Look-ups in named tables: a row name and a column name give one cell, copied from the table.

reru =
,ves,sabab,notum,ded,zogak,nazupe,gudepib,labo,lag,kolag
toz,72,54,80,90,57,52,82,245,54,58
raf,111,67,65,60,57,43,62,131,65,154
ger,71,54,82,127,71,59,154,56,117,83
sareves,59,129,89,134,66,56,87,123,77,56
nud,103,88,54,253,101,42,56,61,209,85

gudepib of raf: 62
lag of raf: 65
ves of toz: 72
nazupe of toz: 52
nazupe of nud: 42
labo of nud: 61
Which row has the largest ded? nud

ket =
fields: lolag, pef, rab, duzudar, dav
guteg: [66.87, 62.31, 43.92, 48.08, 48.52]
logon: [76.46, 71.71, 48.95, 51.17, 54.61]
per: [53.60, 47.55, 35.54, 43.45, 37.85]
pobupul: [55.07, 54.26, 47.27, 43.45, 51.56]
dom: [57.29, 52.92, 38.90, 44.22, 40.90]
kedizo: [55.07, 46.20, 34.71, 45.77, 39.37]
zape: [70.56, 24.73, 22.98, 64.29, 58.42]
pivalil: [60.97, 58.29, 41.41, 45.77, 43.94]
vap: [66.87, 63.65, 44.76, 48.08, 48.52]
pirina: [76.46, 16.67, 18.79, 71.24, 66.04]
popobus: [55.07, 46.20, 34.71, 45.77, 39.37]
rufebeg: [55.81, 55.60, 48.95, 42.68, 54.61]

What is the rab of vap in ket? 44.76
What is the dav of vap in ket? 48.52
What is the rab of dom in ket? 38.90
What is the rab of guteg in ket? 43.92
What is the lolag of zape in ket? 70.56
What is the pef of kedizo in ket? 46.20
What is the duzudar of pirina in ket? 71.24
What is the lolag of dom in ket? 57.29
What is the pef of zape in ket? 24.73
What is the dav of logon in ket? 54.61
What is the pef of pirina in ket? 16.67
What is the duzudar of rufebeg in ket? 42.68
What is the pef of guteg in ket? 62.31
What is the dav of per in ket? 37.85
Which row has the largest duzudar? pirina

gevivu =
	les	fezirez	kapaz	gufebo	vemetun	gon	doleki
pedinu	20	41	10	17	44	-20	9
let	-47	14	-26	-2	18	-21	35
ziv	-33	26	53	-25	59	11	-16
zuguras	-41	8	-1	3	45	-8	63
dela	-40	22	55	7	25	4	-28
vuriga	-12	13	35	-3	-44	26	69
duv	-32	35	26	47	-91	25	-22
lus	-31	28	53	-27	38	13	-15
bofiv	22	52	13	23	-1	-25	11
vavuzi	-25	6	26	8	58	10	74
lerofo	-13	42	36	-44	3	36	10
tad	-36	12	-22	-3	-20	-14	25

gufebo of vuriga is -3
les of lus is -31
vemetun of let is 18
kapaz of ziv is 53
gon of ziv is 11
gufebo of pedinu is 17
les of vuriga is -12
doleki of vavuzi is 74
les of dela is -40
vemetun of lus is 38
gon of bofiv is -25
doleki of dela is -28
fezirez of zuguras is 8
fezirez of dela is 22
fezirez of ziv is 26
les of tad is -36
kapaz of let is -26
vemetun of bofiv is -1
les of let is -47
doleki of zuguras is 63

fubeleg =
|  | kagavo | dap | pob | fogibab | dapugib |
|---|---|---|---|---|---|
| bime | 99 | 136 | 191 | 116 | 196 |
| liguf | 223 | 127 | 108 | 139 | 134 |
| zag | 161 | 79 | 74 | 153 | 160 |
| fodo | 104 | 160 | 77 | 144 | 194 |
| vir | 73 | 92 | 129 | 139 | 187 |
| zati | 54 | 119 | 125 | 141 | 173 |
| rofo | 150 | 206 | 175 | 122 | 97 |
| niva | 149 | 60 | 162 | 141 | 92 |
| puvet | 210 | 149 | 103 | 143 | 95 |
| mave | 132 | 201 | 148 | 118 | 196 |
| muvarik | 213 | 146 | 104 | 142 | 98 |
| fabon | 204 | 156 | 102 | 144 | 88 |
| zumufa | 97 | 192 | 83 | 142 | 166 |
| rus | 88 | 147 | 192 | 117 | 187 |

niva, pob -> 162
fodo, dapugib -> 194
rus, dap -> 147
niva, fogibab -> 141
liguf, fogibab -> 139
muvarik, fogibab -> 142
zumufa, fogibab -> 142
zag, fogibab -> 153
puvet, dapugib -> 95
vir, fogibab -> 139
rofo, pob -> 175
vir, kagavo -> 73
Row with the largest dap: rofo

